Each row below holds a small network's activations on one input, seen along a few directions.
In each table, some parts of the input vary, and every possible input appears once, in random order.
Descriptions start from the smaller parts, as in this example, which fits no table here: one of 6 places along a line, together with either a single point or (one of 2 separate values, together with one of 5 places around a ring) or one of 11 places around a ring.
Shared parts are said once, and a part with two or three values counts as separate values.
In the rows, zero is written as 128.

Other details of the inputs shift rows strongly along two fixed directions, in all tables alike. That doesn't count.

Rows:
r1: [ 85 105  89 150 176 161  94  90  76 154 133  96 119]
r2: [138 137 152 134 118 122 138 126 124 134 123 149 119]
r3: [156 120 143 102 143 135 108 136 129 136 146 137 111]
r4: [ 97 112 125 143 168 172  94  94  59 191 135 139 104]
r5: [188 118 113  88 102 141 110 170 166 151 154 189 139]
r6: [139 139 153 119 117 125 131 138 129 140 128 121 121]
r7: [152 135 100 115  57 135 146 175 187 140 124 154 158]
r8: [105 135 131 145 113 108 145 129 135 117 110 138 146]
r9: [154 128  77 124  79 121 140 163 181 125 132 168 165]
r10: [ 87 125 140 132 161 164 102 103  59 185 128  89 101]
r11: [172 104  86 109 115 125 120 153 167 123 143 204 163]
r12: [138 128 175 128 211  74 131  87 132  10 137  55  92]
r13: [161 116  84 113 100 122 131 157 165 129 133 200 172]
r14: [ 78 118  98 136 144 180 104 103  72 182 126  83 117]
r15: [ 77 119  99 136 144 179 105 105  71 181 128  82 118]
r16: [188 114 112 104 108 137 117 155 161 145 147 215 137]
r17: [142 136 195 110 202  88 130  91 130  18 140  39  82]
r18: [118 149 190 141 187  60 156  89 134   9 121  35  94]
r19: [151 124  95 122  82 115 143 158 170 129 127 193 170]
r20: [181 126 112  91  89 137 122 171 167 153 141 181 144]
r21: [ 47 125 112 170 128 150 125 104  70 182 104 115 135]
r22: [127 141 177 132 200  69 144  90 130  12 127  45  98]
r23: [ 79 100  94 149 173 165  95  93  63 176 131 131 132]
r24: [ 67 134 142 155 124 165 118 118  67 207 112  92 113]
r25: [ 84 106  90 150 175 161  95  93  75 154 135  96 120]
r26: [134 153 173 136 142  60 165 122 172  23 116  75 118]
r27: [ 68 133 141 155 124 165 117 115  68 207 110  92 112]
r28: [165 115  66 115  93 129 128 161 177 126 136 176 162]
r29: [143 147 186 127 160  55 161 111 156  19 121 100 123]
r30: [165 117  65 114  94 129 127 159 177 126 136 176 164]
r31: [104 137 133 146 113 107 146 131 134 116 112 137 145]
r32: [155 127  75 123  79 122 139 161 182 125 131 168 165]
r33: [ 86 119 128 132 152 172  99 107  59 201 127 100 104]
r34: [153 151 189 112 145  76 160 123 166  26 129  60 104]
r35: [180 123 114 108  94 132 130 157 160 147 135 208 142]
r36: [ 70 129 117 147 137 166 117 101  77 171 120  68 115]
r37: [110 135 115 146 109 113 145 134 147 113 116 112 136]
r38: [ 88 107  97 132 153 184  92 103  73 180 138  92 111]
r39: [146 130 145 123 137 127 127 124 121 130 130 155 119]
r40: [ 79 130 136 159 138 162 117  99  59 194 117 124 111]
r41: [ 68 135 143 168 124 159 124 105  64 195 107 120 113]
r42: [150 126  92 123  82 117 142 160 169 132 128 195 173]
r43: [162 137 128 114  61 128 142 181 173 160 124 172 148]
r44: [171 121  85  96  81 144 129 168 176 136 140 162 152]
r45: [ 87 110  97 132 154 185  92 103  72 180 139  91 114]
r46: [165 154 216 108 149  69 155 129 155  45 129  82  96]
r47: [137 141 156 119 119 124 132 140 128 138 130 118 120]
r48: [ 60 131 125 155 125 162 127 109  82 174 111  65 114]
r49: [161 131  90 107  64 141 138 172 181 142 136 159 159]
r50: [163 116  87 112 102 120 131 154 167 125 132 198 170]
r51: [162 113  84 113  99 122 131 156 166 129 132 200 169]
r52: [154 137 217 120 211  80 132  85 119  35 137  91  75]
r53: [164 125 172 113 188  69 137 109 155  20 138 118 120]
r54: [150 136 100 116  56 136 147 177 186 143 126 154 159]
r55: [ 88 120 126 147 156 168 105  93  57 193 122 130 108]
r56: [133 153 174 137 142  60 166 124 172  23 117  74 118]
r57: [181 137 201  92 176  82 128 124 155  45 147 100  92]
r58: [138 139 153 134 121 121 137 124 124 131 123 148 120]
r59: [161 139 128 128  63 124 146 166 168 150 119 199 149]
r60: [ 69 133 142 168 123 159 124 104  64 196 106 120 110]
Each input here is: one of 3 separate values, together with one of 4 places along a line, together with one of 5 places around a ring.
Q: The inputs of r40 and r41 match in every part but the place on the line of 4. If r58 is changed in the same way as r40 into r41, which row does it become?
A: r59
Q: Which other rows does r19 become when the place on the ring of 5 takes its other values? List them by row number.
A: r2, r18, r34, r46
Q: Which other rows does r47 become when the place on the ring of 5 takes its other values? List them by row number.
A: r9, r40, r42, r49
Q: Which other rows does r50 become when the choice among 3 separate values takes its other values? List them by row number.
A: r13, r51
Q: Which other rows does r53 become when the choice among 3 separate values takes its other values? List them by row number.
A: r11, r23
